A small network was trained on invented records. Each row is its activation on one of them, seen along a few directions.
Here are examples, each followed by its value of one field, Kefos.
Other fields move the rows too, some of them a lot.
Strong random noise was added to every row along 3 fixed directions; ignore it. To show where, here is one row again and again, with new noise each time:
[-104   84  308 -123  142   49  220 -165  267  -85 -351  296    8  -71
  260 -538  -67  114   14  -51  -21]
[ 304  273  486  301 -115 -159  354  156   96 -120  310 -201   81  -40
    2   49  -16   93 -193  -26 -286]
[-119  178  517  -30  -28   56   68 -325  381 -166 -263   28  184 -243
  202 -288   77  -11  157   65  155]
[ -34  172  416    2  -38   72  153 -162  238 -148 -176   31   70 -140
  169 -263   30   36   72  -12   57]
[-134   25 -274 -294 -178  740  172  207 -451 -183 -462  206 -642  221
  197 -419  -40  110  194 -443  291]

[ -65  -39   30  -87 -195  -68 -363 -148 -217  -41  -16 -180  190 -220
   15  235  239 -250   72  225  213] => c13
[ 239  -35 -216  116  -59 -610   77  -27   71  244  435 -193  462  -26
 -635  251  -53   21 -271  136 -280] => c3
[-291   91  -83 -281 -298  370 -444 -572   40  -16 -217 -489  218 -281
 -172  190  373 -218  409   75  622] => c15
[-334 -358 -395 -437  305 -174 -131 -426  361  113 -615  528  264 -174
   58 -596    7  -14  -27  155   37] => c13
[-298 -221 -330 -311    0    1 -362 -476  157   70 -330  -52  232 -230
 -234   55  253 -204  156   99  429] => c13
[ 124  -22  229   29  444 -591    6 -316  366  153  -26  102  430  -46
 -164 -187 -101   90 -345  284 -298] => c3
[ -74  230  384  177 -472  513 -373 -107 -195 -154   44 -446  -95 -282
   48  730  377 -308  401   96  705] => c2
[ 289   65 -118  296    2 -436   69  363 -446  160  401  -68 -116  187
 -198  327  147  113 -498   18 -293] => c3
[-260 -149   81 -172  222  -65   56 -258  447   13 -318  461   80  -28
  209 -529 -274  128  118   30 -112] => c2
[-236 -169 -206 -454  268  202  213  -18  152   26 -283  378 -199  101
  -48 -649 -203  339   90 -183 -194] => c12
[ -18  -43   31  -84  -36   68  143   41   92  191   43 -110  -19  -58
    1   -3 -217  -62 -112  -21  -25] => c4
[  16 -188   17  262  212 -642   43   90   14  168   71  268  283   35
  130  -67   19  -24 -334  170 -187] => c2
[ -45 -183 -561 -368 -128   37  -98 -146 -131   27 -203   74  -86   17
 -245 -184   15  -27  137  -90  325] => c9
[ 110   52  220  142   11 -489  262  -85  333   62  499 -347  458 -146
 -551  244 -126  100 -221  241 -305] => c12
[ -87 -134   92    2   89 -556 -254 -505  347   84 -120   66  365 -293
  -89   18  127 -201  -20  397  185] => c9
[-128  -44  -93 -136  235  458   35  297 -125  -73 -375  323 -459  223
  272 -466 -255  315  -23 -214 -137] => c12
[-300 -162 -621 -409 -144  158 -205  -14 -528  142 -393  273 -295  237
  142  -63  155 -184   57 -142  292] => c15
[-139  320  660  -24 -169   63 -189 -612  778 -190  226 -451  525 -402
 -127   38   38   41  303  258  107] => c10
[-205 -136 -114 -364  120  152 -121 -106  -12   48 -479  212 -254  -99
  341 -477  -92  -40  140  215  148] => c15
[ 390  107  454  494 -145 -417 -383  102  107    4  331 -316  202 -195
   42  578  218 -301  -99  358   21] => c9
[  33  -27 -310 -168  197 -186  204  -65   82  216   93  109  193  147
 -271 -312 -238  436 -332   -9 -191] => c10
[ 192    3 -282 -134  -36   -6  472  239 -125  168  198  -28 -149  307
  -34   75 -287  127 -257 -209 -347] => c4
[-372  123  364  -20  107 -294 -392 -472  435  -17 -215  139  347 -175
  222  -69  269 -295  -38  353  157] => c10
[ 244  131   32   84 -219   26  400  372 -142   31  624 -468 -191   97
 -124  249 -313  120 -221 -186 -393] => c4

Here are new rows. What is Kefos for each?
[ 405  -10 -272  174   29 -395  142  471 -307  259  427 -197   15  209
 -202  204 -235   31 -436    3 -463] => c15
[-229  -83 -332  -64 -400  346 -488 -204 -366 -176 -330  -86 -170 -132
    8  162  353 -429  297   52  672] => c9
[-357   38 -300 -593 -396  385 -396 -608   93  -64 -300 -262  299  -54
 -324   60  305 -102  546  -80  787] => c10
[-105 -103 -251 -168 -357  -83 -534 -556   12  -18 -193 -367  361 -300
 -371  353  325 -360  365  130  714] => c9
[  16   48  122    6  240 -244  299 -162  453  135   87   50  382  -26
 -275 -293 -267  404 -178  -14 -418] => c12
[ -35  -40 -303 -117  -80   -3  -62  -38 -115   78  -91   57   66  187
 -183 -121  208 -117  -67   97   44] => c10
[ -82 -178 -149 -155  239   38  220  138 -217  108 -167  430 -377  225
  189 -280 -207  181 -133 -314 -122] => c2
[  95 -183 -274 -332    6 -303   62 -272   25  121  -50  166  115   34
 -262 -107   22  -40  -26   -8   36] => c9
